These are the activations of a small neural network, seen along a few directions. Each row is one input.
In each table, some parts of the input vary, and every possible input appears once, in random order.
A made-up example of a description, with smaller parts first: one of 4 places along a line, together with either a single point or one of 11 places around a ring or (one of 2 separate values, together with one of 8 places around a ring).
Shared parts are said once, and a part with two or three values counts as separate values.

Other details of the inputs vary at random and push rows far along three fixed directions, the same in every table; ignore that.

A family of inputs:
r1: [ 238, -211, -103,   93,  111, -150, -215,  307,   43,  184,    6,  116]
r2: [  44,   69,  -70,  259,   65,  261,   56,   69,   -5,  326,  124, -124]
r3: [  82, -249,   74, -369,   -2,   23, -145,  156,  175,  -76, -313, -104]
r4: [-210,  247,   35,  198,   65,  606,  210,   25,  -74,  282,  229, -310]
r5: [ 241, -255,    8, -270,  -60,  -23, -106,   79,  249,   58, -367, -107]
r6: [  89,   50,  116, -177, -231,  390,  162, -201,  188,   97, -262, -385]
r7: [   9, -224, -116,   39,  218, -133, -254,  345,  -19,   77,   25,  146]
r8: [  47, -216, -134,   88,  243, -515, -331,  363, -146, -118,  182,  439]
r9: [ 225, -235, -131,  131,  106, -166, -252,  310,    3,  195,   16,  142]
r10: [  31,   68,  -94,  248,   97,  235,   79,   64,   18,  323,  116, -116]
r11: [  10, -393,  -31,  -70,  173,  -40, -230,  313,   31,  177,  -27,   83]
r12: [-113,  333,  178, -248, -451, -332,  299, -798,  -12, -618, -189,   51]
r13: [ 101,   69,  -25,  227,   14,  267,   44,  122,  -20,  301,  147, -132]
r14: [-127,   76,   -2,  126,  106,  355,   41,  137,  -68,  201,  153, -151]
r15: [-241,  283,   80,  -27,  -72,  -88,  212, -316, -118, -326,  110,   86]
r16: [ 157, -176,   78, -476, -269, -384,  -42, -314,  238, -387, -520,   23]
r17: [  61, -220,  -54,   -6,  164, -100, -250,  371,  -43,   63,   45,  119]
r18: [-120,  372,   74,  129, -197,  203,  328, -446,  -51,  -43,   95, -166]
r19: [ 101,   69,  133, -184, -205,  365,  171, -159,  209,   96, -254, -348]
r20: [-212,  156,   52,  -96,  -44,  -65,  142, -253,  -40, -263,  -14,   21]
r21: [   7,  -41,  102, -131, -237, -311,   88, -393,  -10, -256,  -88,  143]
r22: [-327,  377,  -47,  421,  141,  123,  193, -105, -308,   31,  498,   94]
r23: [-225,  300,  112,  -27, -107,  -73,  197, -304, -135, -330,  136,   73]
r24: [  11, -191,  229, -728, -266,  389,   73, -220,  404, -160, -706, -539]
r25: [-211,  252,   26,  190,  127,  591,  249,   33,  -41,  288,  215, -282]
r26: [-114,  266, -161,  442,   60, -775,   20, -257, -380, -335,  483,  639]
r27: [ -93,  392,  -23,  483,  -15,   74,  212, -143, -278,  102,  488,   93]
r28: [  34, -297, -105,  -72,  239,  -53, -235,  354,   71,  125,  -94,   50]
r29: [  16, -248,   38, -396,    0,   -2,  -98,   39,  210, -112, -376, -131]
r30: [-297,  351,   48,  106, -114, -417,  136, -392, -319, -518,  302,  347]
r31: [ -94,   48,  135, -298,  -80,  420,  180, -125,  182,   -3, -247, -366]
r32: [ -27,  -44,  -75,  223,  222,  202, -119,  402,  -97,  275,  238,    9]
r33: [ 244, -212,  -98,  119,   78, -149, -236,  332,   13,  184,   20,  131]
r34: [  31, -176,   20, -234,  -32, -487, -220,   46,  -53, -376,  -89,  274]
r35: [ 186, -177,  -39, -117, -111, -525, -208,  -27,    8, -255, -152,  283]
r36: [ 236, -212, -101,   98,  117, -153, -218,  313,   34,  188,   10,  127]
r37: [ -36,  267,  -17,  303,   33,  525,  262,  -21,   10,  392,  185, -264]
r38: [ 246, -264, -112,    1,  114,  -86, -196,  295,  130,  215, -120,   40]
Each input here is: one of 2 separate values, together with either a single point or (one of 3 separate values, together with one of 6 places around a ring).
Q: Changing only the choice among 2 separate values turns r9 into r14. The same change can be made to r18. Which row results?
A: r24
Q: Change only the choice among 2 separate values in r31. List by row number the other rows that result.
A: r38

A family of inputs:
r39: [-385,    9, -106,    1,   76, -455,  -49, -196, -156, -331,    9,  455]
r40: [  13,  -29,   29,   97,   -6, -127,   18,  -69,   80,   77,  122,   81]
r41: [ -71,   70,  -72,   47, -141, -232,  193, -455,  -99, -189,  -73,  102]
r42: [-146,  490,  168,   61, -320,   47,  168, -366, -150, -304,  145, -126]
r43: [ -60,  453,  120,  407,   79,  492,  229,   33, -109,  339,  363, -179]
r44: [ 242, -103,   70, -545, -360,   53,  -73,  -85,  191, -306, -500, -220]
r45: [ 355, -404, -105, -422,   52, -392, -278,  311,  411, -106, -512,   50]
r46: [  75,  -76,  269, -435, -505,  265,   58, -331,  112, -158, -332, -391]
r47: [ 403, -635,  -65, -187,   42, -298, -704,  638,  150,  141, -244,  111]
r48: [-261,  -30,  -61,  181,   67, -360, -238,  264, -305, -326,  297,  454]
r49: [ 144,  128,   20,  -78,  -71,  723,   14,  291,  207,  327, -212, -592]
r50: [  66,  -14,  133,   34, -149, -491,  -41, -218, -233, -272,  194,  405]
r51: [ 290, -295,   68,  111,  208,  645, -219,  602,  214,  757,  -39, -325]
r52: [ -96,  364,   69,  189, -255,  499,  302, -204, -224,  115,  260, -289]
r53: [  36, -194, -348,  801,  535,  116, -304,  545, -117,  768,  454,  168]
r54: [ -24,  448,  127,    3, -203,   80,  361, -391, -131, -257,  106,   30]
r55: [  31, -124,   19,   79,  -56, -124,   76, -102,    1,  105,  143,   89]
r56: [ 182, -300, -243,  283,  225, -545, -186,  364, -139,  152,  287,  468]
r57: [ 250, -300,   77, -404,  -49,   80, -105,  149,  475,  129, -497, -287]
r58: [ -49, -206,  178, -648, -135,   54, -121,  -68,  115, -432, -396, -345]
r59: [-363,  299,  122,  295,  140,  580,  256,  132, -172,  202,  355,  -33]
r60: [ 340, -617, -233, -102,  282, -366, -569,  499,  310,  229, -463,  107]
r61: [ -29,  174, -320,  618,  336,  637,  168,  248,  -55,  695,  297, -208]
r62: [ 120,   16,   88, -467, -273,  235,  292, -311,  355, -135, -448, -338]
r63: [ -71,  -67, -184,  492,  154, -126,  -34,  -50, -204,  270,  314,  209]
r64: [-340,  116,  -49, -138,  143, -230,   97, -406, -128, -316,   11,   35]
r65: [-225, -170,  -71,  -49,  147, -453, -107,  154,  -40, -219,  101,  482]
r66: [  84,  254,   20,   39,  -14, -535,  -21,  -73, -139, -401,   83,  381]
r67: [-298,  334,  226, -119,   28,   77,  303, -374, -200, -381,  202,  -77]
r68: [ -50,  179, -199,  140,   63, -562,  -21, -233,  -74, -326,  -36,  328]
r69: [-149,  -50,  144, -468,   79,  650,  258,  -92,  304,  161, -261, -632]
r70: [ -15,  278,  108,  184, -117,   64,  277, -204, -250,   -8,  271,   84]
Q: What is each input in this table made of?
A: one of 4 places along a line, together with either one of 2 separate values or one of 6 places around a ring
Q: Changing only the place on the line of 4 turns r42 into r60. The same change can be made to r52. Which row results?
A: r41
Q: Which other rows agree with r57 in the place on the line of 4? List them by row number.
A: r40, r45, r55, r56, r62, r65, r69
Q: Change only the choice among 2 separate values in r59. List by row number the other rows that result.
A: r67

A family of inputs:
r71: [227, -66,  45, 124,  12, 128, -92, 292, -21, 293, 165,  11]
r72: [ -26,   82,   52,  333,   23,  785,  204,  186,   26,  649,  241, -328]
r73: [ 135, -435,  -65, -106,   70, -448, -266,  225,   68,    6, -155,  357]
r74: [  21,  250, -261,  498,  265, -470,  -33,   84, -228, -105,  417,  388]
r75: [ 210, -268, -120, -100,   56,  275, -210,  344,  278,  376, -385, -213]
r76: [ 144, -335, -178, -105,  174,  259, -170,  269,  302,  400, -386, -263]
r77: [-204,  -53,  216, -625, -232,  -45,   39, -289,  -33, -599, -362,  -61]
r78: [ -69,  264,  129, -164, -385, -219,  220, -711,  -98, -450, -110, -110]
r79: [ 143, -475,  -79, -230,  169, -261, -207,  202,  237,   85, -291,  148]
r80: [-205, -139,  -57,  -89,  241,  313, -128,  393,   13,  177,  106, -193]
r81: [ -15, -381,  -76, -403,  215, -217, -377,  479,   95, -129, -160,   88]
r82: [ 406, -274,  -43, -191, -124, -282, -396,  249,  110,  -52, -280,   62]
r83: [ -59,  266, -119,  299,  189,  825,  295,  147,  194,  571,   -4, -512]
r84: [ 222, -388,  -32, -316,  161,  -74, -119,  307,  368,  110, -403,    0]
r85: [-410,  204,  275, -386, -165, -106,   85, -465,  -59, -598, -162,  -19]
r86: [-286,  356,  133,   62, -170, -142,  458, -758, -180, -348,  252,   69]
r87: [ -16,  257,  -30,  387,  291,  582,  314,  189,   32,  499,  359, -240]
r88: [  22, -354,  -64, -286,  217, -320, -409,  465, -104, -259, -103,  316]
r89: [ -85,  -15,  -95,  513,   56, -509,  -94,   21, -371,  -34,  568,  582]
r90: [ 118, -182,   -4,  129,  117,  130,  -20,  166,  -46,  350,  167,  -72]
r91: [ 103,   11,  240, -458, -600,  -80,   59, -615,  119, -461, -466, -278]
r92: [  67,  215,  -16,  236,   37,  851,  207,   79,   46,  634,   79, -625]
r93: [  93,  357,  -23,  341,   90,  780,  266,  173,   38,  539,  159, -556]
r94: [ 118, -117, -124,  117,  259, -503, -136,  152,  -70,  -47,  215,  430]
r95: [-104,  -22,  250, -704, -226,  140,   98, -151,  141, -594, -493, -217]
r96: [-341,  219,  100,  128,  257,  956,  108,  271,   32,  452,  146, -492]
r97: [  16, -347,  -32, -441,  190,  -10, -281,  523,  208,  -98, -245,  -92]
r98: [  22,  145,  158, -489, -434,  -64,  189, -491,  281, -463, -612, -189]
r99: [  92, -413, -224,  -60,  136, -424, -301,  106,  104,    5, -270,  176]
r100: [ 309, -281,  -26, -140,  108, -497, -246,  262,    3,  -40,  -20,  303]
r101: [ 347, -197,  -78, -113,   73,  206, -196,  344,  192,  335, -262, -289]
r102: [   8,  161,   96,  211,  -24,  921,  258,  161,  129,  628,  141, -430]
r103: [  76, -116,  261, -647, -627,  298,  120, -579,  377, -277, -783, -549]
r104: [ -14,  358,  -56,  559,  200, -375,  144,   81, -383,  -14,  695,  443]
r105: [ -57,  431, -161,  638,   32,  -88,   66,   51, -283,   37,  512,  284]
r106: [-308, -110,  170, -625, -222,  -88,   38, -328,   67, -529, -299, -198]
r107: [ 320, -322,  -94, -187,  -99, -260, -383,  259,  182,  -25, -360,  107]
r108: [ 258, -474,  -16, -315,  135,  -55, -178,  210,  286,  150, -321,  -60]
r109: [-62, 178, -53, 405, 178, 226, 173, 229, -73, 353, 330, 112]
r110: [ -13,  294, -176,  433,  247,  603,  176,  116,    1,  525,  272, -323]
r111: [ 149, -362, -123, -143,  227, -439, -220,  242,  146,    8, -157,  338]
r112: [  40, -139, -103,  148,  134, -533, -160,  182, -113,  -38,  155,  538]
r113: [-401,  696,  118,  192, -374,  274,  570, -841, -176, -221,  127, -192]
r114: [ 231, -445, -177, -155,  108, -256, -323,  142,  173,   52, -317,   -8]
r115: [-136,  563,  152,  127, -467, -164,  289, -737, -269, -476,  213,   31]
r116: [ 119, -119, -183,  247,  -13, -546, -321,  126, -164, -109,  132,  431]
r117: [-425,  595,   96,  242, -373,   44,  488, -875, -253, -320,  173,  -49]
r118: [ 100,  204,  -37,  465,   67, -532,  -62,  163, -356, -116,  606,  568]
r119: [-283,  151, -126,  534,  253,  -64,  192, -117, -247,  208,  533,  264]
r120: [  38,   34,  101,  342,  -16,  779,  157,  154,  -34,  640,  306, -402]
r121: [-219,   57,  285, -598, -156,  -70,   14, -234,  166, -638, -427, -116]
r122: [ -73,  669,  164,  117, -441, -172,  330, -634, -213, -529,  187,   41]
r123: [  34,  100,  -48,  483,   42, -527, -104,   58, -412,  -73,  638,  561]
r124: [-172,  -19, -124,  484,  145, -491,  -33,   -9, -340,   12,  487,  566]
r125: [-237, -262,  -35,   19,  279, -422, -401,  261, -194, -202,  122,  347]
r126: [-308,  -17, -112,  280,  260, -345, -177,  189, -512, -226,  489,  473]
r127: [-388,  756,   66,  125, -238,  305,  634, -835,  -72, -230,   94, -230]
r128: [ 326, -421,   55, -326,   26, -106, -192,  220,  183,  128, -272,  -60]
r129: [ 303, -388,  -94, -280,  118,  614, -154,  305,  458,  536, -535, -609]
r130: [  99,   65,  301, -539, -471,  -92,  199, -410,  251, -458, -444,  -57]
Q: Changing only one part turns r90 into r128. The same change can be made to r120. Which row results?
A: r123
Q: Changing only one part turns r113 into r98. The same change can be made to r108. Which row results?
A: r87
Q: What is each input in this table made of?
A: one of 4 places along a line, together with either one of 3 separate values or (one of 2 separate values, together with one of 6 places around a ring)
Q: Change only the place on the ring of 6 in r98. List by row number the other rows that result.
A: r74, r83, r93, r105, r122
Q: Change only the choice among 2 separate values in r99. List by row number the other rows that result.
A: r119
